Each row below holds a small network's activations on one input, seen along a few directions.
Each table varies a few parts of the input and shows all the possible inputs, shuffled.
A made-up example of a description, with smaller parts first: line(4) and (point or ring(11) or (values(2) and ring(8))).
Shared parts are said once, and a part with two or three values counts as separate values.
In the rows, 128 means zero.

Other details of the inputs vary at random and push rows far along two fixed directions, the same in every table; ignore that.

Rows:
R1: [101 113 105 137 142 123 120 124 132 125 149 123]
R2: [129 113 116 108 138 126 133 138 141 141 144  78]
R3: [ 64 183  65 138 140 194  77 141  50 164 202  73]
R4: [189 122 201 101  83  90 132 147 131 114 102 243]
R5: [ 63 199  63 140 145 209  87 137  54 159 201  69]
R6: [104  51 112 148 158  68 129  83 221  92 101 115]
R7: [122 226 120 108  88 193  42 160  20 174 169 149]
R8: [ 83  83 106 136 159  97 114 101 188 101 130 104]
R9: [175 141 159 121  91 120 119 142  96 139 121 205]
R10: [ 88  99  78 169 160 118 147  89 180 103 133  82]
R11: [183 150 187  90  91 127 142 143  85 147  78 187]
R12: [164 169 166 125  93 149 154 141 109 116 126 196]
R13: [107  51 131 122 168  75 180  95 202  98  77  95]
R14: [ 93  99 102 159 155 123 169  98 194  83 125  99]
R15: [156  40 129 127 146  62 171 105 219 110  97  95]
R16: [154 178 152 125  96 155 139 144  90 130 140 187]
R17: [200 114 198 113  84  89 155 156 142 146  82 185]
R18: [ 61 198  82 131 137 196  74 146  55 187 153  33]
R19: [127 233 158  95  86 198  87 187  11 194 143 134]
R20: [ 93  80  91 107 176 118 145 101 166 115 127  52]
R21: [ 82 153  75 152 187 170  69 135  91 132 174  17]
R22: [ 59 158  42 160 161 179  96 111  98 148 180  47]
R23: [204 147 191 129  77 120 167 131 130 109  93 233]
R24: [185 180 171 129  77 157 144 138 100 122 107 211]
R25: [184 150 196 100  81 121 140 176 104 159 110 180]
R26: [134  81 116 154 133  96 149 106 158 116 125 139]
R27: [134  43 141 151 192  68 157 116 210  71 111  90]
R28: [ 99  82  96 150 150  94 122 101 176 108 125 109]
R29: [190 123 195 105  84  91 140 150 127 116 103 243]
R30: [114  82  98 110 164 113 141  97 162 120 111  67]
Each input here is: values(2) and (point or ring(5) or line(9)).
- The inputs of R30 and R20 match in every part but the values(2) part. If R7 is changed in the same way as R30 into R20, which row does it become? => R4
- Change only the line(9) part in R7. List by row number the other rows that result. => R6, R9, R10, R22, R23, R24, R26, R28

Rows:
R31: [182 132 177  85 113 124 137 164  70 174 111 119]
R32: [ 63  79  85 151 170 107 159  76 201  86 129  87]
R33: [153 167 153 121  95 148 125 119  93 120 115 190]
R34: [ 85 213  69 156 135 213  59 135  55 145 209  62]
R35: [ 93  39 111 140 172  63 113  85 217 122 110 104]
R36: [171 143 183  83 128 131 118 175  72 160 104 109]
R37: [104  92  99 103 146 119 153 111 177 146 100  27]
R38: [212 127 189  74  88 117 164 160 102 170  88 162]
R39: [ 76 207 111  88 162 201  53 179  46 178 155   4]
R40: [ 81  61  72 144 172  57 109  96 198 107 135  79]
R41: [177 146 187 139  71 115 169 155 126 131 106 232]
R42: [196 136 193 127  87 114 155 147 132 106 135 227]
R43: [184 140 183 130  77 113 157 125 125 113  82 233]
R44: [184 103 188  91  77  93  96 166 104 134 116 221]
R45: [ 63 201  64 128 143 210  85 131  55 144 193  91]
R46: [ 76  87  79 194 157 109 151  92 200 105 118  77]
R47: [165 163 142 124 103 153 124 129  88 115 124 197]
R48: [ 90 206  58 157 143 211  70 134  54 144 198  82]
R49: [ 82  60 107 160 156  81 184  83 225  85 103 117]
R50: [124  55 111 165 166  81 180  99 220  74 129 139]
- Describe the family of inputs behind these rows. => values(3) or line(5) or (values(2) and line(6))
- Start at R39 and move only the line(5) part, one step at a time. The first step leads to R36. Which rows follow, in order? => R31, R38, R37

Rows:
R51: [190 179 166  89  81 178 137 168  41 186 137 151]
R52: [117  67 135 111 180  86 179  98 201  90  89  72]
R53: [126 100 109 161 137 115 177  99 205  80 127 120]
R54: [137 105 146 158 127 109 187 120 162  86 108 176]
R55: [158  95 134  98 151 115 174 123 149 123 103 109]
R56: [ 32 133  50 172 182 154  84 112 123 121 190  69]
R57: [165 155 174  69 115 129  92 159  72 135 125 159]
R58: [143 107 128 148 127  99 127 113 182  95 145 172]
R59: [151  91 149 137 128  84 177 129 167 142  94 100]
R60: [ 62 210  56 157 148 207  40 125  30 151 200  91]
R61: [135 122 151 101  74  95 122 109 134 145  96 230]
R62: [ 48 181  64 153 147 188  65 140  83 143 220  82]
R63: [190 143 193 101  83 107  97 182  97 158  93 186]
R64: [115 169 107 160 129 167 134 115  93 115 136 132]
R65: [173 170 147 136  95 144  89 125  92 123 143 209]
R66: [119  69 133 146 162  85 169 119 214 124  73  70]
R67: [ 83  55  85 155 172  67 123 111 191 136 132  32]
R68: [163 112 136 159 116 117 171  96 172  83 101 165]
R69: [155  95 189 101 119  91 112 146 140 117  87 150]
R70: [109  93  85 103 169 116 107 127 133 128 146  67]
R71: [186 147 218  91 100 128 148 157 110 138  73 175]
R72: [130 178 143  99  57 155 143 123  88 158  98 199]
R73: [ 92 214 104 144 112 208 116 156  64 144 189 118]
R74: [ 92  83  71 126 161 128 102 121 131 150 166  36]
- Describe the family of inputs behind these rows. => values(2) and (point or ring(5) or ring(6))
- The inputs of R61 and R72 match in every part but the values(2) part. If R70 is changed in the same way as R61 into R72, which row does it become? => R55
- Change only the values(2) part in R68. List by row number the other rows that result. => R65

Rows:
R75: [108  87  75 144 185 130 127 126 134 106 165  15]
R76: [132 130 157 144 120 110 123 112 120 104 102 204]
R77: [147 116 136 130 115 111 142 103 112 114 123 207]
R78: [ 98 111  70 113 195 139 143 103 142 131 131  16]
R79: [144 123 181  98 101 123 139 120 133 147  66 147]
R80: [ 49  94  48 118 140 115 111 103 151 157 134  47]
R81: [111  25 101 140 153  38 147 103 222 119 129 111]
R82: [162 155 165 159  95 125 161 128 148 116 111 164]
R83: [116 203  97 166 107 189  73 136  76 147 147 132]
R84: [179 124 121 153  95 126 143 115 136 123 120 191]
R85: [138 182 139 128 136 174  80 177  48 133 156  78]
R86: [ 92 200 121 100 136 187  61 135  71 105 166 140]
R87: [132 146 175 140 109 136 189 155 142 116 106 170]
R88: [124 174 138 134 138 165  56 177  70 161 182 107]
R89: [ 53 117  65 155 164 159 183 118 158 125 162  50]
R90: [141 159 116 120 133 167  74 168  62 170 203 110]
R91: [129  62 138 129 193  74 176  98 217  89  62  69]
R92: [155 121 145  88 124 124 131 114 130  80 140 199]
R93: [128 121 159 104  85  92 118 140 137 148  76 167]
R94: [143 116 167 124 105  80 103 154 140 144 118 175]
R95: [177 140 143 145  90 127 179 120 141 125 132 167]
R96: [159 108 159  84  96 124 157 112 125 156  86 151]
- Describe the family of inputs behind these rows. => values(2) and (line(5) or ring(6))
- Start at R92 and move only the line(5) part, one step at a time. The first step leads to R77. Which rows follow, in order? => R84, R95, R89
- Change only the line(5) part in R76. List by row number the other rows that result. => R82, R83, R86, R87
